These are the activations of a small network on made-up records, seen along a few directions, one row for each record.
Records have a field called MOMAR. Each example row is followed by its value.
Other fields move the rows too, some of them a lot.
+4.96, -1.39, +1.37, +1.84, +2.78, -0.59, -0.13, +3.29, +2.67, +1.46, -2.13, +1.67 : defip
+0.96, +2.24, +0.83, +4.20, +2.17, +3.69, +2.98, +3.41, +0.23, +2.68, +2.13, +1.92 : feneb
+3.36, -1.24, +2.68, -0.53, +3.12, -1.62, -0.92, +2.23, +2.80, +2.68, -1.64, +0.77 : defip
+1.36, +1.80, +0.55, +2.51, +7.36, +4.92, -3.15, +7.88, -1.01, +6.11, -0.10, +2.26 : zudu
+0.40, -8.31, +1.06, -2.39, -0.70, -1.30, -3.79, -4.80, +3.37, -4.07, -3.44, -1.63 : kufe
+4.04, -0.52, +2.64, +0.56, +3.79, +0.54, -0.23, +3.60, +3.25, +4.12, -0.91, +1.54 : defip
+0.40, -0.46, -1.89, -2.30, +2.81, +0.03, -4.07, +4.75, -4.42, +2.12, +1.11, -1.96 : zudu
-2.16, -3.14, +2.97, +0.05, -1.60, -1.84, -3.13, +0.51, +1.96, -2.14, -3.36, +4.20 : bulag
-1.67, -0.76, +6.30, +3.33, +1.99, +0.28, -3.18, +0.14, -2.35, -3.77, +2.00, +2.09 : risip
+5.29, -2.81, +3.59, +0.27, +6.92, +4.70, +0.13, +7.42, +2.37, +0.18, +2.01, +2.48 : vod
-1.83, -9.12, +5.81, -3.55, -5.09, -9.35, -2.12, -3.73, +0.04, -7.94, +0.84, -3.33 : mivu
+0.36, +0.72, +3.38, +2.51, +4.72, -2.20, +0.63, +5.82, +1.61, +0.76, +1.10, +5.31 : keko
-2.95, -3.52, -2.68, -3.22, -4.82, -7.94, -2.58, -5.52, +0.74, -2.95, +2.35, -5.86 : feneb
-2.30, -5.17, +2.94, -4.57, -2.85, -9.44, -1.30, -0.87, -0.39, -6.21, +0.30, -1.40 : derug
-3.89, -3.79, +2.71, -4.25, -2.42, -4.87, -5.08, -2.89, -2.64, -5.83, +4.64, -0.55 : risip
-2.46, -0.02, +3.01, -0.59, +3.60, -3.45, -0.07, +3.11, +3.47, +0.72, +1.53, +3.87 : keko
+1.10, -0.67, +3.35, +0.91, +7.54, +4.08, -2.85, +8.67, -0.24, +7.26, +1.00, +6.11 : zime
-0.98, -6.49, +5.60, +0.54, +0.48, +0.55, +0.69, +1.98, +2.53, -3.67, +0.24, +3.60 : mivu
+1.15, +0.77, +0.07, +0.58, +0.85, +0.66, +1.91, -1.58, -0.29, +0.53, -2.33, +0.68 : feneb
+2.15, -3.69, -1.73, -1.28, +2.65, -4.37, -4.35, -0.11, -3.72, +1.20, +2.11, -3.32 : zudu
+0.52, -3.22, +1.83, -1.44, +6.51, -1.50, -3.61, +1.84, +3.14, +0.09, +1.55, -0.26 : zime
+1.37, -9.01, +4.17, -6.83, -2.84, -1.91, -4.56, -0.28, +0.93, -1.63, -0.23, -4.85 : kufe
-1.25, -1.31, +0.35, +0.94, +2.70, -1.02, -1.69, +4.08, +1.68, +2.49, +0.23, +8.54 : keko
+3.90, -4.16, +1.25, +1.35, +4.25, -0.06, -0.99, +4.37, +1.57, -1.00, -1.79, +3.61 : vod
-0.07, -5.24, +2.14, -1.90, +7.16, -0.30, -0.89, +2.01, +0.90, -0.59, -2.05, +0.69 : vod
-1.74, -5.13, +4.71, -0.88, -1.82, +0.26, -3.50, -0.63, +2.04, -3.59, -0.37, +4.42 : mivu
+0.12, -7.51, +0.05, -4.15, -0.76, -2.33, -4.90, -2.50, -0.25, -3.90, +4.27, -4.56 : somus
+1.11, +1.18, +4.74, +0.60, +2.22, +3.35, -3.22, -0.16, -2.26, -1.80, +2.36, +5.76 : risip
-1.58, -0.21, +6.22, -0.99, +2.37, -1.27, -3.06, +4.19, +1.38, +3.03, -1.00, +4.84 : derug
+3.36, -3.37, +1.29, -0.13, +5.74, +0.26, -0.43, +1.87, +0.86, +2.60, +0.66, +4.78 : zime
+0.91, -6.53, +1.98, -0.61, -0.67, +1.63, -4.66, -1.15, +2.34, -2.52, -3.33, -0.62 : kufe

Which value of MOMAR does each new row have?
-3.40, -1.79, +4.76, +2.65, +2.09, +4.04, -2.87, +0.63, -1.34, -0.73, +5.03, +4.38 : risip
+1.02, -0.22, +2.36, +0.98, +3.15, -1.21, +0.91, +3.74, +0.26, +2.70, -0.96, +8.41 : keko
+1.07, -7.75, +5.48, -4.76, -2.38, -4.38, -1.04, +0.41, +0.17, -6.78, +1.91, -1.84 : mivu
-1.00, -4.21, -1.06, -3.44, -4.55, -8.52, -0.57, -8.30, -1.31, -3.81, +0.36, -5.68 : feneb
+0.51, -0.77, +5.38, +5.41, +2.10, +4.43, -1.53, +2.50, -4.51, -0.22, +1.60, +6.16 : risip
-1.80, -0.51, +3.24, -0.25, +0.61, +2.97, -4.36, +0.83, -1.14, -2.28, +1.23, +6.52 : risip
-5.62, -9.26, -0.09, -3.93, -5.40, -9.58, -6.69, -9.76, -4.35, -8.91, -1.30, -2.62 : risip
+0.30, +0.70, +3.30, +3.60, +5.57, -0.21, +1.79, +7.18, +0.72, +2.68, +2.11, +7.11 : keko
-5.22, -5.03, +3.09, -5.63, -1.21, -5.56, -2.63, -4.25, -5.39, -6.96, +0.05, -1.69 : risip
+0.58, +1.83, +3.84, +1.00, +5.87, -2.62, -0.45, +4.40, -0.41, +2.72, -1.63, +5.54 : keko
-0.28, -1.97, -1.66, +1.50, +8.68, +3.68, -0.06, +3.19, -2.43, +3.59, +0.12, +1.52 : zudu
+4.74, -5.90, +5.14, +0.75, -0.09, +1.35, -0.89, +1.34, +2.81, -1.70, -1.72, +0.20 : kufe
+4.06, -6.15, +3.82, -0.88, -0.28, +1.28, -1.67, -1.62, +2.69, -0.74, -1.92, -0.10 : kufe
+0.22, -3.09, +1.79, -0.13, +7.89, +1.00, -0.98, +4.98, +2.06, +3.03, +3.13, +3.55 : zime
-0.41, -4.90, +5.86, +0.52, +0.22, -1.27, -1.25, -0.20, +1.68, -5.55, -0.14, +3.45 : mivu
+4.05, -3.61, +2.58, +1.36, +7.41, +1.53, -1.49, +5.33, +1.74, +0.32, +1.33, +1.41 : vod
+2.68, +1.88, -2.25, +1.92, +8.30, +4.59, -1.79, +5.91, -0.66, +0.35, +1.55, +2.55 : zudu
-0.32, -3.21, -1.53, -1.48, -3.59, -7.65, -0.40, -3.43, -0.59, -3.15, +0.83, -6.00 : feneb
+1.81, +0.86, +0.45, +1.44, -0.72, +1.07, -0.03, -1.73, +1.17, +0.88, +0.45, +1.34 : feneb
+0.15, -3.78, -2.16, -2.61, -5.18, -7.77, -2.30, -6.81, -1.27, -2.90, +0.48, -4.08 : feneb
+4.95, -2.67, +2.86, +1.18, +7.77, +4.50, -0.23, +7.09, +0.44, +5.24, +0.99, +4.51 : vod
-1.38, +1.55, -0.47, +0.97, +0.35, +0.25, -1.14, -0.60, +2.56, +0.79, +2.22, -0.62 : feneb
+3.08, -2.75, +6.34, -1.48, +2.72, +9.76, -0.52, +7.13, +2.44, +4.61, +0.99, +3.15 : kufe
+1.58, -7.83, +2.61, -0.49, +0.65, -0.25, -2.49, -1.69, +3.73, -4.93, -1.40, -3.68 : kufe
